A small network was shown many inputs. Here are its activations along a few directions, one row for each input.
In each table, some parts of the input vary, and every possible input appears once, in random order.
Descriptions start from the smaller parts, as in this example, which fits no table here: one of 4 places along a line, together with either a single point or one of 9 places around a ring or (one of 3 separate values, together with one of 8 places around a ring).
Shared parts are said once, and a part with two or three values counts as separate values.

Other details of the inputs vary at random and push rows far along three fixed directions, the same in every table; ignore that.

A family of inputs:
x1: [-20  12 -19   4  30  37  58  -8  -4   2   9]
x2: [  0  10 -22 -14 -29   3 -39   0  50 -17  -8]
x3: [ -6  17 -18 -30 -23   3 -41   4  43 -15 -21]
x4: [  2 -26   9  38  24  -2  32  22 -63  23  10]
x5: [ 21 -25   0   5  43  -7 -32   5 -43 -31  12]
x6: [ 31   4 -25 -25  37  17  12 -14  19 -41  -4]
x7: [ 47 -12 -14 -19  42   3  19  16  33 -21 -19]
x8: [-41  41  -7  -7 -32  13  19  -6  16  24  -5]
x9: [ 29   5 -27 -11  28  29   8  -3  23 -52   0]
x10: [  5   1  11  -9 -31 -23 -68   0 -32 -14  -2]
x11: [-23  27   5   1 -26  -5  23  15  30  44 -12]
x12: [-30   4  24  24 -42 -19  -6 -18 -43  27  19]
x13: [-20   6 -24   2  27  36  58  -9  -3   4   5]
x14: [ 20  -6 -21  -9  40  12   4   8  32 -48  -8]
x15: [-23   2  35  31 -36  -9 -12   5 -42  43   1]
x16: [-42  33   2 -10 -28  -6  25  -7  23  26 -14]
x17: [ -7   2  -3  19  29  33  56  20   4  10 -14]
x18: [-38  27  -7   2 -41  19  24 -16  24  20   3]
x19: [-11   1   7  18  37  39  53  14  12  11  -6]
x20: [-37  20 -10   2 -43  18  26 -17  23  23  -1]
x21: [ 24 -10  28  -4 -28 -16 -72   7 -12   5   3]
x22: [ 35 -19  -1  -1  32  -2 -24 -16 -51 -33  18]
x23: [-24  35  15   8 -29   6  19   7  24  35 -20]
x24: [ 46 -15  -2 -21  44  15  11   7  39 -23 -13]
x25: [ -5 -21  10  22  32  -9  34  13 -54  21  50]
x26: [  4  18 -18 -17 -25  -5 -38  -5  56 -17  -9]
x27: [-40  30  -7  -5 -18  -7  18 -15  35  38   0]
x28: [ 19 -11 -39 -14  42  22  -1   7  24 -34  -5]
x29: [-48  27  -1   7 -27   3  17   0  32  23  -4]
x30: [ 23 -39   0  14  31  -5 -31   5 -36 -39  12]
x31: [-38   3  25  28 -39 -19  -9  -3 -44  25  14]
x32: [  1  29 -14 -34 -28  -2 -35   2  40 -23 -26]
x33: [  8 -10   6   7 -29 -26 -71  -7 -15  -9  14]
x34: [ 32 -36   1  13  37 -21 -25  -9 -27 -32  21]
x35: [-30  15  14   5 -31  21  15   4  29  40 -19]
x36: [ 26 -44 -11  17  28  -4 -30   0 -33 -32  18]
x37: [-25  24  17  -1 -23   8  18   5  36  44  -6]
x38: [ 37 -26   2   9  24  -3 -23 -15 -43 -40  20]
x39: [  6 -13  11   1 -40 -19 -63   0 -26 -21   0]
x40: [-17  -1  -5   9  27  10  67  -4   9  -3  -5]
x41: [ 33  -9  30  -4 -29 -28 -56  -7 -15   2 -17]
x42: [-12  -9 -21  -2  28  20  66  19  11  14  24]
x43: [ 25  23   4 -22 -26  -4 -30   7  50 -11 -36]
x44: [ 32 -31   7  -4  35 -17 -17  -7 -47 -32   3]
x45: [ 52 -28   8   9  34 -22 -14  17 -40 -22  -1]
x46: [ 26  15  -6 -29 -26 -16 -27  14  56  -1 -27]
x47: [-14  -9  12  25  30   0  30 -10 -70  11  26]
x48: [ 25 -11 -33 -11  21  28   9   7  20 -51  -9]
x49: [-20 -13  22  25 -37 -22  -9  12 -38  54   5]
x50: [ 18 -17   8 -16 -38 -28 -61   9 -19   2  27]
x51: [ 18   2 -24 -20  48  13   2   7  26 -40 -11]
x52: [-22 -21   2  33  38   2  19  -3 -55  18  30]
x53: [-23   8  -8  16  29  18  62   7   6  -9   1]
x54: [-7 16  3 22 36 30 55 21  2  9 -9]
x55: [ 42 -46  11   7  35   7 -25  16 -31 -19   8]
x56: [ -2 -28  15  36  33  -2  31  22 -57  27  19]
x57: [ -4 -31  27  34  34  10  25  12 -49  25  24]
x58: [-40  35  -4   4 -39  13  23  -5  23  18  -2]
x59: [ 31  -3 -22 -15  29  13  15  -2  26 -52  -7]
x60: [ 30  17  -8 -29 -29 -14 -22   9  49  -4 -36]
x61: [ 36  -9 -21 -30  37  -1  20  13  34 -29  15]
x62: [-35  17  -3   3 -26  -9  24 -20  41  34  -1]
x63: [  3  12  -9 -25 -26 -13 -29  -6  58 -20 -19]
x64: [ -9   4 -12  -2  37  11  69  15  13  13  28]
x65: [-40  23   2 -14 -19  -8  22 -17  32  37 -13]
x66: [  8  -4   5 -10 -38 -14 -67  -9 -36 -11   4]
x67: [ 22  28 -13 -21 -30  -2 -32  26  43 -11 -30]
x68: [-50  19 -10  -5 -26   8  16  -1  25  33 -12]
x69: [-19   1  28  25 -31 -26 -12  13 -38  52  10]
x70: [ 36  -7 -21 -19  27  15  17 -19  26 -44  -5]
x71: [ 30   0 -23 -29  36  15  16  -9  18 -39 -12]
x72: [ 26  12  12 -29 -23   2 -32  -8  57  -3 -34]
x73: [-21 -25   6  27  26   3  25   4 -68   9  15]
x74: [-39   7  15  23 -23 -21 -22 -11 -39  43  23]
x75: [-39  26   4   0 -35  -7  29  -6  30  18 -11]
x76: [-16  -8  45  19 -27 -26  -8  -8 -26  55  14]
x77: [ 26 -15 -17 -16  38   4  11  -3  35 -41 -12]
x78: [-36   5  18  21 -21 -26 -19 -17 -37  44  22]
x79: [ 26  -8  10   0 -38 -24 -63  19 -24  -1 -10]
x80: [ 28 -10  37  -3 -25 -23 -62  -8  -9   2 -10]
x81: [-28  -9 -18  17  29  24  55   7  12   0   0]
x82: [ 43   4 -20  -9  37  11  12  29  22 -34 -21]
x83: [ 38  -2  -1 -10  43  27   2  13  32 -33 -18]
x84: [-11 -24  11  24  41 -15  26 -20 -50  26  27]
x85: [ 20 -11  15  -6 -40 -29 -56 -29 -22 -14  10]
x86: [  7 -10  16 -13 -22 -39 -65 -14 -19  -3   0]
x87: [  6  33 -20 -35 -31  11 -37 -13  37 -19 -13]
x88: [  4 -32  17  13  29 -23  40  -4 -49  28  44]
x89: [-23   2  46  29 -29  -7 -17  -2 -35  46   7]
x90: [-17  12 -10   1  35  17  64  -8  -3   4   4]
x91: [  7 -20   7   1 -42 -19 -59  -1 -26 -18  -3]
x92: [-29  30  -2 -16 -30   3  27 -32  21  33  -5]
x93: [-23   5 -23   3  26  34  58   2  -5   2   0]
x94: [ 39 -35   6   4  23 -12 -13 -15 -42 -37  12]
x95: [  3  18 -19 -23 -41  12 -30  -2  40 -28 -15]
x96: [-49  32  -6  -6 -33  11  18   4  18  23 -12]
Each input here is: one of 6 places along a line, together with either a single point or one of 5 places around a ring or (one of 2 separate values, together with one of 5 places along a line).
The inputs of x65 and x51 match in every part but the place on the line of 6. If x92 is changed in the same way as x65 into x51, which row does it become?
Answer: x22
The inputs of x26 and x2 match in every part but the place on the line of 6. If x47 is changed in the same way as x26 into x2, which row does it become?
Answer: x66
Which other rows does x1 become when the place on the line of 5 takes its other values? List them by row number.
Answer: x3, x52, x66, x96
Which other rows does x26 become when the place on the line of 5 takes its other values? List them by row number.
Answer: x12, x14, x38, x53
Which other rows does x40 become when the choice among 2 separate values takes its other values? List them by row number.
Answer: x44
Which other rows does x18 become when the choice among 2 separate values takes its other values? List them by row number.
Answer: x1
Which other rows does x46 become when the place on the ring of 5 takes its other values? List them by row number.
Answer: x43, x45, x76, x80
Which other rows does x89 become when the place on the line of 6 takes its other values? List them by row number.
Answer: x19, x35, x72, x80, x83

A family of inputs:
x97: [ 33  15 -23 -36 -11  30 -46  -6  71 -58 -41]
x98: [ 32  -9  -7 -33  -5 -23 -47 -12  10 -33  -2]
x99: [ 31 -44  53  49  53  -9  18  23 -85  22   5]
x100: [-56  30   8  25   5  20  62 -11 -15  43  -1]
x101: [ 34 -25   3  -4 -21 -24 -69  11 -48 -24  24]
x102: [-53  12 -11  23  -8  11  68  10 -11  48  17]
x103: [-36  29   7 -14 -48 -23 -18 -26  21  39   1]
x104: [-26  11  15  -4 -64 -34 -12 -25 -10  46  10]
x105: [ 26  -4 -25 -33 -11  -6 -59  16  24 -43  -9]
x106: [ 11  11 -27  -3  49  41  43   3  42 -49 -25]
x107: [-24   8  32  24  11  -7  72  13  13  76   0]
x108: [  3  -1 -39  -2  50  33  34  20  44 -43  -4]
x109: [-41  24  -8  -9 -57   9 -23  -3  54  23  -9]
x110: [ 40 -29  20  -6 -14 -40 -57 -16 -58 -16  28]
x111: [  3   2 -36  -5  56  28  27  19  19 -29   5]
x112: [-36  28  16  -3 -62 -11 -17 -14  -4  31 -16]
x113: [ 21  -6  -4   9  40  24  39   5 -32 -26   4]
x114: [ 24 -56  40  53  54 -19   8  37 -87  29  28]
x115: [-36  21   8 -14 -54  -6 -14 -30  47  31  -5]
x116: [ 38 -17   9  -5 -21 -16 -56  -7 -44 -28  -7]
x117: [ 11   1 -29 -11  57  22  47  -6  49 -40  -4]
What is each input in this table made of?
Answer: one of 3 separate values, together with either a single point or one of 6 places along a line
The inputs of x108 and x106 match in every part but the choice among 3 separate values. If x111 is changed in the same way as x108 into x106, which row does it become?
Answer: x100
Start at x110 and move only the place on the line of 6, one step at a time. The first step leads to x104. Which rows follow, in order?
Answer: x98, x103, x117, x115

A family of inputs:
x118: [ 15   5 -40 -16  37  20  21  31  40 -26   8]
x119: [  8   5   7 -23 -35  -3 -59 -25  28 -11 -11]
x120: [ -9  17  13  -3 -60  -6 -43 -24 -18   6   3]
x121: [-32  30  -9   0 -18  20  15 -19  44   9  -6]
x122: [ 37 -26   6   4  20   2 -29   8   0 -16 -13]
x123: [ 42   6 -21 -27  20  29  13  -7  37 -43 -25]
x124: [ 12 -12  32  21  20 -21  -1  11 -46   6  -6]
x125: [ -5 -18  14  22  28   3  29  14 -64  27  27]
x126: [-19  -6   9  -2 -26 -32   2 -16 -17  42  21]
x127: [ 50 -23  -3 -26  13 -30 -31  -2   6 -38  10]
x128: [ 42  -4 -22 -21   6  -4 -39  -6 -11 -47  10]
x129: [-22   8  -1  -7 -40 -28 -30 -15  -9  20  28]
x130: [ 35 -17  -5   2  12   8 -55  12   3 -38  -4]
x131: [  2  30 -45 -44 -39  10 -15  -2  66 -37 -22]
x132: [ 14   5 -42 -13  21  27  25  31  30 -38 -12]
x133: [  0  27   2 -15 -37  -6  13  17  39  22 -17]
x134: [ -3  12 -24   8  31  27  49  25   1   1  10]
x135: [  6 -18  11   6  14  -9   5 -14 -63   8  30]
x136: [-24 -10   1  26  28  -2  24 -12 -56 -10   7]
x137: [-17  -2  27   8 -36  -5 -39  -2  -5  31  -1]
x138: [-22  17   0  -3 -22   8  19 -23  43  25 -19]
x139: [ 24 -26  26  21  19  -7  -6   9 -14  -3  -2]
x140: [-20   3 -16  15  48  21  47  -9  11  -5  19]
x141: [-10   0   6  16  34  40  61  15 -19  13   4]
x142: [-21  21 -15  12  46  21  52  -9  -8  -9   0]
x143: [ 32  13 -24 -30  38  13   7  -6  38 -42 -35]
x144: [ 13   2  13  12  19  19  50  17   1   1 -11]
x145: [  6 -28  26  22  30 -22  13 -17 -30   6  20]
x146: [-15  26   2   2 -22  25  42   9  29  32 -23]
x147: [ -9  14  19   4 -27 -18 -24   3  -9  31 -22]
x148: [ 21 -26  22  18  26 -16  -8  12 -10   1   8]
x149: [ 56 -12  10 -17   2  -5 -27 -11  -3 -48 -13]
x150: [ 23 -15  -9   3  -1  16 -21  19 -17 -40 -10]
x151: [ -4 -17  24  21  20  12  26 -19 -67   8  22]
x152: [-48  13 -14  12 -11  15  29  14  39  21  -6]
x153: [ 13 -27  16  16  22 -27  16  19 -33  17  25]
x154: [-17   5   8   0 -67  -9 -39 -21 -21  -1  -4]
x155: [ 28 -25 -28 -13   6 -11 -40  26   3 -41   8]
x156: [ 18 -22  12  17  11 -15   5  12 -57  21  14]
x157: [-18  10   1   4  44  16  45 -13 -18   2  -2]
x158: [-25  22   8   4  -8  10  50 -18  49  22 -16]
x159: [-49  12 -12   4 -23   1  14 -16  31  12   2]
x160: [ 49 -25 -13 -20  15 -18 -38  20   5 -21   2]
x161: [ 19  -5 -21 -15  46  15  23  -8  46 -24 -10]
x162: [-33   6  14  16 -42 -19 -34   8 -33  17 -11]
x163: [ 32 -22  -3 -22  24  -4 -49 -15   6 -38   6]
x164: [-15   0  11 -10 -36 -23 -33  10  -7  36  18]
x165: [ 19   7 -12  -9  30   7  57  -1  17 -15   0]
x166: [-24  35   2 -17 -21  10  -5  10  32  21 -27]
x167: [-10 -24   4   4  33  -9  26  -9 -43  13  40]
x168: [-17  18  27   4 -20 -26   6 -20 -11  22 -14]
x169: [ 20 -16  -6   7  24   1 -38  15   0 -24  10]
x170: [ 17 -18   6   6  10 -17   9 -14 -49   9  16]
x171: [-28  15  -1   4  -1  10  34   9  47  42 -11]
x172: [-33  -8  14  18 -47 -14 -33 -26 -20  11   5]
x173: [-30  23  11  14 -22  -6 -13   7 -17  25  -6]
x174: [-40  13  -6  12 -29  18  10  10  34  15 -15]
x175: [ 25  18  -3 -20 -53   6 -71  11  22 -25 -18]
x176: [-28  -3  -9  -9 -45 -28 -23 -11  -6   9  20]
x177: [-32  14   6  -2 -10  10   7   7  34  35  -1]
The inputs of x125 and x134 match in every part but one. If x119 is changed in the same way as x125 into x134, which row does it become?
Answer: x121
What is each input in this table made of?
Answer: one of 2 separate values, together with one of 5 places along a line, together with either a single point or one of 5 places around a ring
Start at x155 and move only the place on the line of 5, one step at a time. The first step leads to x118. Which rows follow, in order?
Answer: x164, x160, x153
List by row number the other rows that have the place on the line of 5 and the choice among 2 separate values in common with x126.
Answer: x123, x138, x143, x161, x170
Which other rows does x140 become when the choice among 2 separate values takes its other values? List them by row number.
Answer: x169
Which other rows does x157 become when the place on the line of 5 takes its other values? List them by row number.
Answer: x136, x142, x143, x168
